These are the activations of a small neural network, seen along a few directions. Each row is one input.
Each table varies a few parts of the input and shows all the possible inputs, shuffled.
Descriptions start from the smaller parts, as in this example, which fits no table here: one of 4 places along a line, together with either a single point or one of 9 places along a line or (one of 2 separate values, together with one of 5 places around a ring).
Shared parts are said once, and a part with two or three values counts as separate values.
In the rows, 128 means zero.

Other details of the inputs vary at random and push rows far along three fixed directions, the same in every table; ignore that.

A family of inputs:
r1: [106  94  81 162 133 132 126  95 130 160 110]
r2: [109 142  83 100 116 104 127 179 118  99 128]
r3: [116 123  97 101 128 131 138 152 135 130 140]
r4: [117 123 130 146 132 111 125  98 136 134 121]
r5: [135 125 177 127 133 124 136 136 129 118 159]
r6: [133 141 137 130 135 109 122 133 128 108 140]
r7: [105 148  84  63  97 100 129 190 117 104 144]
r8: [116 124 122 153 126 133 123 114 116 144 126]
r9: [125 130 121 161 127 123 128 108 115 134 117]
r10: [157 120 124  90 115 176  98 103 135 149  51]
r11: [116  90 104 135 122 117 133 106 140 136 139]
r12: [128 126 118 163 142 134 139 119 129 130 118]
r13: [126 101 133 136 129 120 128 109 139 146 142]
r14: [ 97 114  32 101 122 102 136 176 135 107 111]
r15: [105  88  85 139 134 137 134  95 139 169 129]
r16: [126 103 131 136 124 118 126 107 136 145 143]
r17: [100  94  84 135 129 139 136 103 132 154 137]
r18: [192 146 162  82 119 158  95 118 128 118  84]
r19: [117 121 123 153 136 134 126 120 124 147 124]
r20: [126 121 134 140 144 117 132 122 129 110 135]
r21: [126 130 120 162 132 124 129 111 120 136 117]
r22: [117 123 130 147 131 111 124  98 136 134 122]
r23: [123 145 137 145 131 134 134 147 122 125 138]
r24: [141 141 164 142 144 124 132 131 127 108 146]
r25: [176  89  84  95 133 171  99  78 150 140  53]
r26: [ 93 111  38  78 112 102 132 166 135 118 130]
r27: [122 141 116 140 130 117 130 143 119 112 120]
r28: [102 118  52  74 114 103 146 184 136 104 135]
r29: [126 162 129  86 119 116 139 185 126 109 161]
r30: [125 143 165 146 140 139 135 144 115 121 140]
r31: [126 139 181 126 117 114 129 129 134 132 152]
r32: [119 139 137 123 123 138 140 138 123 134 158]
r33: [106 128 129 149 128 130 126 115 127 147 117]
r34: [122 137 167 126 138 144 143 136 121 132 160]
r35: [177 135 180  70 106 159 103 121 139 132  90]
r36: [181 110 105  41 111 154 106 145 149 113  78]
r37: [128 129 130 142 137 110 125 119 130 124 135]
r38: [126  94 133 138 136 128 136 113 140 135 143]
r39: [144 181 171 138 131 121 137 167 113 100 145]
r40: [127 129 118 163 136 133 134 112 120 130 121]
r41: [163 141 164  69 110 177 108 118 133 147  87]
r42: [115 121 123 154 136 138 124 120 123 141 126]
r43: [114 132 125 159 128 120 131 107 127 138 108]
r44: [104 122 131 130 124 135 134 108 133 158 137]
r45: [117 114 123 155 143 143 134 124 126 136 125]
r46: [125 104 133 135 119 118 124 104 131 142 143]
r47: [137 172 144 124 126 103 131 173 114 100 134]
r48: [135 156 157 154 131 130 132 133 111 115 136]
r49: [124 101 133 136 129 123 126 109 138 140 144]
r50: [174 139 159  72 114 179 106 124 126 144  97]
r51: [135 148 161 151 141 130 139 139 115 110 131]
r52: [138 134 171 130 124 126 132 133 128 124 163]
r53: [117 123 118 153 135 142 129 119 120 139 129]
r54: [139 149 162 142 127 114 121 120 118 117 146]
r55: [127 101 129 142 131 127 135 107 143 142 146]
r56: [120 156 139 140 123 110 132 137 121 119 117]
r57: [141 149 160 144 136 124 128 124 122 113 150]
r58: [127 120 121 162 144 134 139 118 126 126 116]
r59: [141 161 144 115 134 103 132 167 130  90 149]
r60: [132 139 135 131 133 112 124 129 124 107 141]
Description of these inputs: one of 5 places around a ring, together with either one of 2 separate values or one of 10 places along a line.
The inputs of r55 and r39 match in every part but the place on the ring of 5. If r52 is changed in the same way as r55 into r39, which row does it become?
Answer: r40
The inputs of r14 and r59 match in every part but the place on the ring of 5. If r10 is changed in the same way as r14 into r59, which row does it become?
Answer: r22
Which other rows does r33 become when the place on the ring of 5 takes its other values? List them by row number.
Answer: r4, r35, r44, r56
Which other rows agree with r34 in the place on the ring of 5? List them by row number.
Answer: r3, r7, r15, r17, r26, r28, r29, r32, r41, r44, r50
Which other rows does r43 become when the choice among 2 separate values takes its other values? List them by row number.
Answer: r56

A family of inputs:
r61: [153 113 176 169 142 173 118  52 135 170 104]
r62: [118  88  19  98 120 109 122 125 141 113  93]
r63: [134 129 172 100 117 136 128 132 136 139 162]
r64: [148 148 179 144 131 144 124 107 122 133 131]
r65: [118 138  64  72 112 108 124 185 129  98 114]
r66: [129  82  78 140 137 168 121  68 140 173  78]
r67: [ 73 110 108 202 138  81 152 115 129 143 171]
r68: [ 71 118 107 202 146  75 156 121 128 127 191]
r69: [134 130 136  63 110 120 125 165 133 116 152]
r70: [143 120 153 151 135 159 123  97 129 152 115]
r71: [116 118  87 103 119 127 129 145 135 124  97]
r72: [ 86 138 136 176 145  74 160 157 128 106 189]
r73: [144 174 183 118 124 114 120 155 112 105 143]
r74: [147 120 123 120 125 153 119 117 126 135 103]
r75: [144 128 119 114 129 157 122 117 124 140 103]
r76: [129  91  88 132 140 128 130 110 138 127 107]
r77: [145 166 162  91 116 140 124 171 116 103 120]
r78: [151 141 180 146 128 142 121 117 120 134 130]
r79: [142 150 122  93 121 136 120 163 118 108 124]
r80: [135 158 167 126 124 116 121 142 121 114 134]
The inputs of r74 and r70 match in every part but one. If r69 is changed in the same way as r74 into r70, which row does it become?
Answer: r63
What do these inputs look like to the network?
Answer: one of 2 separate values, together with either a single point or one of 9 places along a line
Which other rows does r61 become when the place on the line of 9 takes its other values? List them by row number.
Answer: r65, r66, r67, r68, r70, r71, r72, r80
